These are the activations of a small neural network, seen along a few directions. Each row is one input.
In each table, some parts of the input vary, and every possible input appears once, in random order.
Descriptions start from the smaller parts, as in this example, which fits no table here: ring(5) and (point or ring(9) or (values(3) and line(6))).
Shared parts are said once, and a part with two or three values counts as separate values.

Rows:
R1: [59 96 134 -585 -164 88 573 -462 -636 -121 518 -35]
R2: [108 422 -387 -152 64 108 150 -262 58 -215 4 306]
R3: [-221 -69 -194 149 -123 118 240 -185 -107 -280 -37 489]
R4: [381 -105 -310 -20 -211 148 398 -9 -9 6 -133 199]
R5: [-148 292 -101 289 111 -278 -53 -139 -147 -192 -15 94]
R6: [-185 -2 18 362 -17 -187 -62 42 -233 -164 -43 276]
R7: [-212 -260 115 204 -257 171 -170 -108 -54 -22 -234 -100]
R8: [-360 -313 258 240 139 186 -79 330 63 -86 -138 -299]
R9: [223 63 199 322 -126 18 160 104 -238 141 -193 8]
R10: [-115 146 -42 -37 493 65 -312 182 359 -58 137 -272]
R11: [259 330 -67 -68 140 -357 -160 120 -36 33 -98 280]
R12: [1 -15 53 -179 471 -111 -300 334 382 91 21 -103]
R13: [67 -316 7 50 138 72 -12 470 282 256 -37 -386]
R14: [240 -21 -18 119 -217 341 434 -131 -122 -38 -190 208]
R15: [-367 -66 433 -534 106 59 143 113 -313 166 606 -598]
R16: [-147 -37 310 -560 -269 44 34 -375 -426 209 527 -420]
R17: [370 -17 -97 177 -122 -171 125 224 -121 183 -133 -9]
R18: [-79 -83 -46 182 -249 238 358 -157 -206 -301 -213 296]
R19: [222 -268 -155 2 -237 65 -106 40 157 328 -137 -194]
R20: [-91 -231 277 170 126 272 6 376 148 217 -117 -373]
R21: [27 229 -211 -91 59 60 -407 -231 243 17 44 -73]
R22: [-407 -65 10 163 451 -13 -216 74 260 -162 90 -294]
R23: [251 240 -289 -283 59 -56 135 -116 78 -116 -111 472]
R24: [376 28 -150 -199 -168 -49 294 -23 175 -79 -74 416]
R25: [-270 17 -154 118 13 -26 -308 -342 150 -88 4 -93]
R26: [33 212 357 -369 -132 -237 311 -203 -722 72 527 -258]
R27: [-64 -12 164 394 -141 -78 74 72 -327 -156 -217 87]
R28: [-322 -260 -21 181 -118 61 -316 -151 55 -53 -37 95]
R29: [149 62 -120 -235 45 -118 -397 -82 267 149 -72 88]
R30: [137 506 -164 70 146 -190 -163 -20 -58 -95 20 112]
R31: [70 -177 134 128 -250 264 -82 -66 37 285 -212 -184]
R32: [227 -137 9 -172 -191 -131 -219 19 351 237 -66 31]
R33: [364 124 63 5 -85 -361 18 210 64 101 -67 214]
R34: [-455 -333 130 215 300 80 -228 275 173 -137 57 -118]
R35: [-194 219 -322 67 12 25 258 -371 -22 -303 -19 296]
R36: [73 -199 174 -119 205 -120 -124 448 475 173 36 -156]
- Describe the family of inputs behind these rows. => line(4) and (point or ring(8))
- The inputs of R24 and R32 match in every part but the line(4) part. If R23 is changed in the same way as R24 into R32, which row does it become? => R29
- Change only the line(4) part in R4. List by row number the other rows that result. => R13, R17, R19
- Change only the ring(8) part in R27. List by row number the other rows that result. => R5, R6, R9, R11, R17, R30, R33

Rows:
R37: [-452 -574 535 23 337 77 -403 499 285 269 148 -743]
R38: [-417 -535 481 300 197 182 -461 415 218 227 -22 -847]
R39: [-53 -79 -40 171 403 -131 -713 434 764 274 -114 -379]
R40: [264 445 -158 -182 139 -398 71 -65 -94 -76 151 214]
R41: [-242 -232 315 -40 400 46 -656 436 405 358 156 -775]
R42: [281 209 181 -505 -109 -112 275 -28 -404 187 340 -160]
R43: [132 182 -141 312 -108 -215 66 -43 -201 -178 -244 480]
R44: [16 -105 384 -81 -353 50 439 -60 -534 104 187 -187]
R45: [-189 -124 -143 109 -299 315 362 -370 -289 -238 -21 189]
R46: [213 347 -347 -414 -44 -126 84 -435 17 -82 187 233]
R47: [-139 332 73 -470 113 -103 46 -294 -358 -87 463 -120]
R48: [223 354 -197 197 86 -144 156 -7 -48 -229 -204 469]
R49: [-127 -24 31 354 -108 62 364 10 -423 -219 -71 166]
R50: [-276 -84 204 -213 -326 209 293 -471 -445 -70 305 -146]
R51: [-170 -330 -58 591 190 9 -703 455 658 185 -518 -149]
R52: [-102 -207 -19 200 496 23 -527 613 895 69 -294 -148]
R53: [-387 -536 111 639 220 269 -392 489 400 114 -371 -492]
R54: [479 252 -269 -434 -175 -147 209 -283 -7 90 113 230]
R55: [-441 -577 243 290 365 193 -279 596 488 92 -175 -479]
R56: [237 137 58 -664 -205 39 259 -268 -339 188 377 -135]
R57: [-175 -378 19 309 303 -51 -620 587 769 84 -342 -144]
R58: [114 -148 37 261 -318 159 501 23 -390 -58 -141 153]
R59: [158 253 -376 -42 -113 124 160 -387 82 -244 -158 496]
R60: [382 58 -123 216 -316 -106 210 -30 -179 -10 -309 470]
R61: [-390 14 282 -58 -139 65 217 -336 -504 -159 320 -144]
R62: [-223 18 389 12 -146 -47 297 -79 -574 -53 254 -178]
R63: [30 337 180 -406 106 -220 124 -46 -433 14 405 -154]
R64: [-298 -29 -75 276 -103 168 282 -232 -354 -327 -2 197]
R65: [-28 -173 273 -232 -446 195 427 -295 -469 100 226 -161]
R66: [-79 -146 4 -174 559 -213 -627 556 789 262 163 -391]
R67: [-38 182 -252 234 -104 -106 -13 -277 -134 -290 -177 509]
R68: [525 322 -153 -273 -72 -291 218 -57 -76 93 82 211]
R69: [431 156 -291 -58 -237 107 290 -222 50 -68 -241 485]
R70: [-241 -266 335 -315 556 -44 -606 531 464 377 349 -667]
R71: [76 85 -318 69 -302 53 70 -411 -72 -200 -199 511]
R72: [477 225 -182 104 -123 -36 301 4 -26 -54 -272 459]
R73: [92 447 -265 -256 149 -286 -3 -299 -28 -181 207 234]
R74: [-24 224 -12 -630 -78 51 127 -436 -309 13 445 -118]
R75: [66 -216 -66 101 -422 300 497 -202 -320 -65 -107 175]
R76: [-91 -161 -114 501 365 77 -619 485 810 160 -485 -158]
R77: [46 354 -306 121 89 -34 76 -247 18 -341 -135 495]
R78: [341 -10 -229 55 -429 37 200 -253 -103 -27 -278 499]
- Describe the family of inputs behind these rows. => ring(6) and (values(2) or ring(5))
- The inputs of R48 and R63 match in every part but the ring(6) part. If R76 is changed in the same way as R48 into R63, which row does it become? => R41
- Change only the values(2) part in R57. List by row number the other rows that result. => R51
- Change only the ring(5) part in R73. List by row number the other rows that result. => R40, R46, R54, R68

Rows:
R79: [294 32 -443 562 130 -108 -323 306 759 -72 -671 505]
R80: [-131 -64 11 129 -321 189 421 -259 -443 -158 9 151]
R81: [298 66 97 -196 -350 -23 326 -153 -415 144 125 0]
R82: [-175 80 -47 1 -234 166 250 -432 -342 -238 32 176]
R83: [-174 237 -68 -69 -64 -113 167 -383 -355 -273 167 211]
R84: [51 -257 248 34 33 -6 -208 343 164 335 -53 -413]
R85: [-324 -383 149 371 74 210 -131 224 140 40 -132 -256]
R86: [297 112 13 -471 -220 -32 255 -231 -206 123 261 72]
R87: [-371 -245 75 253 147 198 -311 81 236 -53 -102 -226]
R88: [-191 101 78 -44 418 -134 -405 256 258 43 137 -237]
R89: [43 419 -22 -276 67 -181 156 -275 -295 -132 292 151]
R90: [-105 -379 309 209 82 99 -56 412 107 158 -114 -347]
R91: [-44 -2 -1 -232 335 -73 -348 243 383 167 139 -345]
R92: [40 -204 145 -246 136 -6 -277 294 361 312 72 -341]
R93: [214 311 -119 -461 -12 -116 202 -303 -176 -22 314 57]
R94: [551 322 -620 273 -208 -84 200 -197 103 -240 -554 948]
R95: [113 -56 166 -21 -318 84 485 -63 -478 -35 40 64]
R96: [-383 -88 31 182 305 -68 -403 138 199 -101 39 -168]
- Describe the family of inputs behind these rows. => values(2) and (point or ring(8))
- The inputs of R90 and R95 match in every part but the values(2) part. If R87 is changed in the same way as R90 into R95, which row does it become? => R82
- Change only the values(2) part in R81. List by row number the other rows that result. => R84
